Read these off the matrix that follows.
1) Read off the entry just right of 3.0.
2) Read off the entry just right of 10.3.
3) Read off the entry just left of 10.7.
4) Read off the entry just left of 8.3.
((10.4, -2.2, 10.4, 8.2, 1.8, 2.4, 6.3, 3.1, 10.7, -0.1, 11.1, 4.9), (16.9, 17.4, 8.3, 8.4, -9.3, 1.9, 3.0, 1.8, 4.4, -14.4, 14.7, 8.1), (10.9, 13.5, 8.7, 0.4, 14.6, 0.9, -9.0, 7.8, 5.0, -1.1, 1.1, 7.7), (10.3, 25.6, 2.2, 12.9, -8.9, 2.1, -0.4, 2.8, 3.6, -11.8, 11.3, 8.6))
1) 1.8
2) 25.6
3) 3.1
4) 17.4

-562,-196,561,-293,-514,720,-135
Give the first entry from the left.
Answer: -562
The third entry from the left is 561
The entry just left of 720 -> -514

Read these off the row that follows.
1) What is the entry just left of the largest entry?
2) What is the largest entry?
3) What is the entry just left of -1.20?
4) What is the entry just left of 4.38?
[ 2.63 -1.48 -2.35  4.47  4.78 -0.04  4.38 -1.16 -1.54 -1.26 -1.20 -2.15
  1.73  0.69]
1) 4.47
2) 4.78
3) -1.26
4) -0.04

data =
[[-27.6 -29.5 -18.4 -22.1  -7.8 -30.3  10.3  -3.0  -4.7  -9.4 -30.6  10.8
   10.6]
 [-12.7  -3.3  18.1 -27.1 -20.4  11.6 -30.9 -27.6   8.4 -20.3  -9.2  -9.8
   14.1]
 [ -8.4 -10.6  -3.2  -1.6 -18.7 -31.1 -24.3  -4.3 -10.5 -17.6  -8.3  15.5
   20.5]
 [-17.5 -27.8  -2.1  -1.7  19.3 -29.1   9.0 -30.6 -22.8 -20.4  -4.9 -19.3
  -26.6]
 [-18.4  14.7  19.9 -28.8 -11.1 -27.4 -20.0 -24.8 -12.7  -0.9 -14.8  -9.2
  -20.1]
 [-21.4  -0.9   0.1 -23.6  15.8  15.6 -11.5 -15.2  14.8  19.7  -1.4  10.4
   21.1]
 [-28.5 -23.9  21.0 -24.7 -15.5 -27.1  13.4  11.1 -18.3 -22.6  -8.2   5.2
  -10.3]
 [  9.2  21.3   0.6   2.0  -6.4 -12.8 -27.0 -30.9 -25.3  10.5 -14.6  -6.4
   -3.6]
 [ -9.7  -4.5 -27.6 -21.3 -16.2 -13.3  -8.1  -6.3   6.7  -8.1  19.1  -8.5
  -10.9]
 [  3.8  -6.5  12.9  16.6 -29.1 -20.4 -17.8 -14.1  -5.8 -26.3  -3.3  13.9
  -27.6]]
The entry just left of 13.4 -> -27.1
The second largest entry is 21.1
Report the entry just right of -1.6.
-18.7
Report the largest entry.
21.3
The entry just right of the largest entry: 0.6
The entry just right of -15.2 -> 14.8
Report the entry just left of -3.2.
-10.6
The entry just right of -4.7 is -9.4
Report the first entry in reading order.
-27.6

x =
755  717  534  666  635  482  636  729  961  611  766  499  552  506
810  676  510  606  686  445  595  621  959  621  734  573  461  482
279  696  721  738  237  535  337  530  328  813  157  351  794  760
752  718  534  668  632  481  635  729  958  613  762  497  554  507
370  683  702  706  337  616  515  755  503  708  445  356  807  659
675  743  555  697  565  457  595  724  887  663  674  442  599  547
611  563  580  545  557  487  443  451  617  651  394  614  509  574
279  696  721  738  237  535  337  530  328  813  157  351  794  760
637  752  566  709  531  457  580  731  860  678  647  421  620  561
808  698  509  629  680  447  620  669  987  617  764  543  487  482
808  698  509  629  680  448  621  671  988  616  766  543  488  482
386  430  728  524  473  815  463  644  376  502  423  634  709  581
569  580  595  568  516  483  420  450  578  676  351  581  540  599
493  341  680  438  586  806  447  514  417  422  411  788  578  534
The third-last entry, reading row by row: 788
Read off the top-left entry.
755
The entry directly above 540 -> 709
Read off the entry just left of the largest entry.
671
Read off the entry just left of 557.
545
Read off the 2nd largest entry.
987
The 2nd-last entry, reading row by row is 578
The last entry, reading row by row: 534
Read off the entry just left of 566.
752
Read off the second entry on the main diagonal.
676
Read off the last entry of the largest entry's row.
482
Read off the top entry of the column that holds the largest entry.
961
Read off the largest entry in the last row.
806
Read off the second entry on the diagonal from the top-right corner.
461
Read off the entry in the bottom-left corner.
493
The entry in the top-right corner is 506
Read off the smallest entry in the last row.
341
Read off the bottom entry of the column that holds the largest entry.
417
Read off the third entry on the diagonal from the top-right corner.
351
The entry directly above 708 -> 613
Read off the smallest entry in the first row.
482
The entry directly below the largest entry is 376
The largest entry in the first column is 810
The fifth entry in reading order -> 635
Read off the entry just left of 666.
534
Read off the 3rd entry on the main diagonal.
721
Read off the entry directly below 547.
574
The fourth entry, reading row by row is 666
The entry directly above 678: 813
The entry just left of 417 -> 514

[[-1.95  0.98 -2.12 -2.31  1.12 -2.45 -1.81 -0.01  0.13 -0.47  0.32  2.60
   0.01  4.00]
 [-1.34 -0.56  0.84 -0.84 -0.91 -2.20 -1.08 -0.16 -3.34 -0.02  1.56  4.13
   2.08  5.19]
 [ 0.01 -0.99  2.45 -1.81 -0.31 -3.60 -1.63 -0.15 -2.18 -2.55  2.68  2.61
   0.72  3.54]
 [ 0.01 -0.99  2.45 -1.81 -0.31 -3.60 -1.63 -0.15 -2.18 -2.55  2.68  2.61
   0.72  3.54]
 [-4.35  3.12  1.79 -0.50 -1.16 -2.46 -4.56  1.41  0.07  1.35 -0.52  2.57
  -0.14  1.10]
 [-2.33  1.72  3.30  0.06  1.49 -3.29 -1.39  0.65  0.19 -2.78  0.72  3.41
   1.12  0.58]
 [-0.98 -0.47  1.73 -1.45 -3.80 -0.93 -0.44  1.78 -1.55  0.44  0.26  4.09
   2.82  3.46]
 [-2.32 -1.25  0.55  0.63 -0.33 -1.22 -1.62  1.04 -0.93 -0.16  1.18  3.98
   3.27  3.80]]
What is the entry just right of -2.46?
Answer: -4.56
The entry just left of 1.56 -> -0.02
The third largest entry -> 4.09
What is the entry just right of the smallest entry?
Answer: 1.41
The entry just left of 0.44 is -1.55
The entry just left of the smallest entry: -2.46
The 3rd smallest entry: -3.80
The entry just left of -0.44 -> -0.93
What is the entry just right of -1.25?
Answer: 0.55
The third entry in reading order -> -2.12
What is the entry just right of -0.50?
Answer: -1.16
What is the entry just right of 1.41?
Answer: 0.07
The entry just right of 1.72: 3.30
